Each row below holds a small network's activations on one input, seen along a few directions.
Each table varies a few parts of the input and shows all the possible inputs, shuffled.
A made-up example of a description, with smaller parts first: one of 6 places along a line, together with either a single point or one of 9 places along a line or (one of 3 separate values, together with one of 5 places around a ring).
Shared parts are said once, and a part with two or three values counts as separate values.

Rows:
R1: [  9 -12 -33  -5  24  -4   3  -9 -12 -20  23 -12   4  -4 -23 -13   2  -8
 -32 -22]
R2: [  1  12  14  -1 -21   6 -14   4   4  -6  -2 -11   3   8   3  -9  20  16
  10  32]
R3: [ -2  25  -7  -4   3  21 -15  -6  -1  17   6 -15 -29   5  12  23  -3 -17
 -22  24]
R4: [ 16  -7  13   2  38  -4   2   9  -5 -14   6  -1   7  18  -3   3 -10 -16
  -3  -7]
R5: [  5 -11   1  10  36  -7  19  -5  -4 -12  14   7  -3  11 -27  -1 -11 -19
 -10 -26]
R6: [  8   0  13  12 -14   2  -8   5   9 -17   0  -4   5   9 -14 -29  20  11
  13  19]
R7: [-26  10 -20 -26 -20  18 -14  -8 -13  10 -10 -23  -3   1  24  14   3  39
 -12   9]
R8: [  9   6  14 -12  31   0  -4   8  -9  -3   4  -8   5  18  15  22 -11 -11
  -6   6]
R9: [ -7  14 -31 -27  11  18 -18  -8 -18  10   5 -28 -12   1  26  28  -9   3
 -36   5]
R10: [ -3 -18  -1  25 -45 -37  27   6  21  46 -33  65  -3 -62  15   1 -24 -37
  45 -40]
R11: [ 19  16   3  -3  11   6 -18   5   0  -6  14 -15  -6   8   5   5   8 -21
 -14  28]
R12: [ -4   2 -10 -24 -12   3 -17   3 -12 -12  -3 -23  20   4  17  -3  15  36
  -4  13]
R13: [ -9 -15 -22  -3  -8  -4   6 -10  -7 -20   7  -8  13  -3 -26 -27  14  29
  -7 -19]
R14: [-30  11  16 -12  -9  15   3  -4  -5  19 -18  -3 -10  16  20  25 -10  28
   9   6]
R15: [ 15  -1 -10  18  15   0   6  -8   5 -14  24   0 -14   0 -38 -18   8 -29
 -18  -3]
R16: [ 21  -8 -22 -12  26  -1 -15   5 -13 -23  15 -20  13   4   2  -8   3  -6
 -25  -3]
R17: [ 14   5 -21 -26  19   3 -21   4 -17 -12  12 -27  12   3  19  11   3   0
 -29  10]
R18: [-11  15   5 -13  22  15  -1  -3 -10  20  -4  -8 -18  15  22  39 -22  -8
 -14   1]
R19: [-14 -14  12  11   4  -7  22  -6   2 -11   0  12   7  12 -30 -15   0  18
  14 -22]
R20: [ -3  -4   1  20 -17   0   9 -10   9 -14   9   4  -4   1 -40 -33  19   9
   7   0]
R21: [  2 -11 -11 -11  -6  -1 -11   5  -7 -23  -1 -16  22   5  -1 -22  15  31
   0   1]
R22: [-21  21   4  -3 -28  21 -12  -8   3  16  -9 -11 -21   5  11   7   9  19
   2  27]
R23: [ 26   3   1  11  18   2 -11   6   4 -17  16  -8  -4   8 -13 -14   9 -26
 -11  16]
R24: [  4 -12  17  48 -55 -27  29   4  38  49 -23  71 -14 -62   3   0 -16 -51
  51 -19]
R25: [ -9   2  25 -11  -1   0   0   8  -3  -4 -11  -3  14  18  12   8   1  26
  17  10]
R26: [ -6 -16  23  32 -26 -33  46   6  39  52 -32  82   0 -57  16  15 -36 -37
  57 -43]
R27: [ -2 -11  24   3   6  -4   6   8   1 -15  -9   3  16  19  -5 -11   1  21
  20  -2]
Question: Changing only one part turns R24 into R26. The same change can be made to R11. Which row results?
Answer: R8
Question: What do these inputs look like to the network?
Answer: one of 3 separate values, together with either a single point or (one of 2 separate values, together with one of 4 places along a line)
Question: Change only the place on the line of 4 in R23. List by row number the other rows that result.
Answer: R3, R11, R15
Question: Change only the choice among 2 separate values in R23. List by row number the other rows that result.
Answer: R6
Question: Change only the choice among 3 separate values in R27. List by row number the other rows that result.
Answer: R6, R21

Rows:
R28: [-24  -3  24  -4 -31  -7  10   5   8  15 -29  18  14  -3  17   3  -3  37
  39  -3]
R29: [ 23   0 -12   3  19  -5  -5   5   2   1   9   4  -4 -12   6   4  -8 -36
 -14  -3]
R30: [  9 -25   0  19  18 -19  27  -3   7 -17  10  22  14  -8 -35 -24  -4 -10
   8 -37]
R31: [-20  11  13 -19  -6   6  -2   6  -4  29 -26   3  -3   2  44  36 -19  15
  14   4]
R32: [ -3  -1  18  20 -20  -3  10   0  18   1  -3  19  -3  -6 -15 -17  11   0
  22   7]
R33: [-14   7  -5 -11 -15  10  -6  -1  -3  28 -14   0  -9 -12  35  30 -14   3
  -1   4]
R34: [-10  15 -12  -7 -14   7  -6  -5   0  28  -9   1 -19 -15  22  21 -10  -9
  -6   4]
R35: [  6  -3  16  22 -18  -7   7   2  13  -1  -1  14   1  -4 -19 -17   8  -7
  21   4]
R36: [ 10  12   6   7   7   5  -6   2   2  12   2   0 -15   2   7  16  -9 -29
  -6  11]
R37: [  0   1 -18 -29  22  30 -39  -2 -32 -66  21 -75  16  61 -24 -40  40  68
 -39  32]
R38: [  5  29 -25 -58  54  38 -47  -7 -43 -49  40 -92   9  62   6  16  26  42
 -74  46]
R39: [ 10  -5  -6   2  23  -9   4   2  -7   2   7   6  -8  -3  -1  12 -14 -33
 -13 -16]
R40: [  6 -19   5  17  -2 -22  18   1   3 -11   3  20   9  -9 -27 -21   3 -12
  13 -22]
R41: [ 18 -14  -1  18  -6 -17   8   5  13 -12   6  18  12 -18 -20 -29   9 -15
  13 -10]
R42: [  2  13   8   5   5  10  -3   1   7  15   1   4 -20   0  11  16  -6 -22
  -4  14]
R43: [-18  -8   5   4 -40  -3   7  -1   8  14 -18  15   8 -17   8  -4   3  25
  25  -3]
R44: [ 13 -11 -12   4  42  -7  14  -2  -3  -3  13   8  -2  -1 -10   9 -22 -31
 -18 -30]
R45: [-14   1  -2   7 -39  -6   7  -5  11  14 -13  16  -2 -20  -5 -12   8  13
  19  -3]
Question: What do these inputs look like to the network?
Answer: one of 2 separate values, together with either a single point or one of 8 places along a line
Question: Changing only the choice among 2 separate values turns R31 into R28. The same change can be made to R34. Which row results?
Answer: R45
Question: Change only the choice among 2 separate values in R39. List by row number the other rows that result.
Answer: R40

Rows:
R46: [  9  -9   2  14   3  -5   4  -1   4 -21  11   1   5   5 -30 -28  13  -1
   2  -2]
R47: [-19  10  -4 -27   3  13  -8  -1 -14  14 -12 -16  -1   9  33  30 -12  23
  -9   4]
R48: [ 12 -21  -6   7  21 -14  11   1  -4 -30  13   1  18   6 -31 -28   6   2
  -3 -23]
R49: [-10   1  11   1 -25   2  -3   1   5  -2 -10   0   7   2   0 -12  13  26
  18  12]
R50: [  3   2   2  12 -21   2  -5  -1   9  -8   3  -1  -1  -3 -15 -23  19   5
   7  15]
R51: [-22  -5   5 -11 -20   0   4  -1  -4  -1 -16  -2  14   4   6  -4   5  43
  16  -4]
R52: [ 12   8  -7  -2  25   7  -7  -2  -6  -6  16 -13 -10   9  -4   8  -2 -21
 -23   6]
R53: [ -6  17   2 -15  -3  14 -15   1  -5  13  -6 -14  -9   7  26  23  -3   5
  -7  20]
R54: [  6  17  -7  -5   1  13 -17  -1  -2   7   7 -15 -16   2  11  12   3 -15
 -18  23]
R55: [ 15  -5 -15 -10  44  -2  -1   0 -14 -15  18 -13   4  10  -5   8 -10 -18
 -28 -14]
R56: [ -1 -13  17  36 -28 -29  37   4  31  50 -25  71 -11 -53   9  14 -32 -50
  45 -36]
Question: What do these inputs look like to the network?
Answer: either a single point or (one of 2 separate values, together with one of 5 places along a line)
Question: Start at R47 and move only the place on the line of 5, one step at a time. The first step leads to R53. Which rows follow, in order?
Answer: R54, R52, R55

Rows:
R57: [-33  13  -5 -45   2  29 -20  -7 -26 -17  -5 -51  14  41  19  11  14  81
 -18  21]
R58: [ 10 -23  17  35 -49 -34  21  10  29  11 -19  52  18 -44 -11 -32   5 -13
  54 -17]
R59: [ 39 -40   1  43  41 -45  46   3  20 -20  25  54  16 -29 -56 -32 -15 -67
  10 -61]
R60: [ 12 -18   6  50 -22 -26  33  -7  30  -3   9  47  -6 -31 -59 -44  11 -35
  26 -25]
R61: [ -8  35  12 -35  20  36 -35   2 -19  -2   5 -50 -10  45  35  39   5  23
 -29  52]
R62: [ -8   5  39  30 -30 -12  23   9  30  54 -34  57 -20 -29  25  24 -28 -36
  51  -6]
R63: [-17  42 -24 -54   7  34 -37  -6 -28  29  -1 -48 -20  10  66  67 -11  11
 -46  37]
R64: [-18   7   1  14 -43 -10  19   2  24  86 -42  60 -31 -63  58  52 -47 -47
  33 -21]
R65: [  8   6 -14 -30   5  17 -39   6 -20 -44  13 -55  22  32   3 -24  35  47
 -24  37]
R66: [ 38 -14 -31 -19  90   5 -19   1 -38 -74  50 -58  16  52 -42 -25  11  -9
 -67  -9]
R67: [-35 -19  24  19 -52 -22  37   0  19  37 -42  56   5 -32   7   0 -17  19
  60 -35]
R68: [ 11   6 -25 -10  30  29 -29 -12 -22 -57  40 -63  -3  46 -44 -36  37  25
 -52  28]
Question: What do these inputs look like to the network?
Answer: one of 2 separate values, together with one of 6 places along a line
Question: Changing only the choice among 2 separate values turns R64 into R63. The same change can be made to R67. Which row results?
Answer: R57
Question: Change only the choice among 2 separate values in R62. List by row number the other rows that result.
Answer: R61
Question: Change only the choice among 2 separate values in R68. List by row number the other rows that result.
Answer: R60
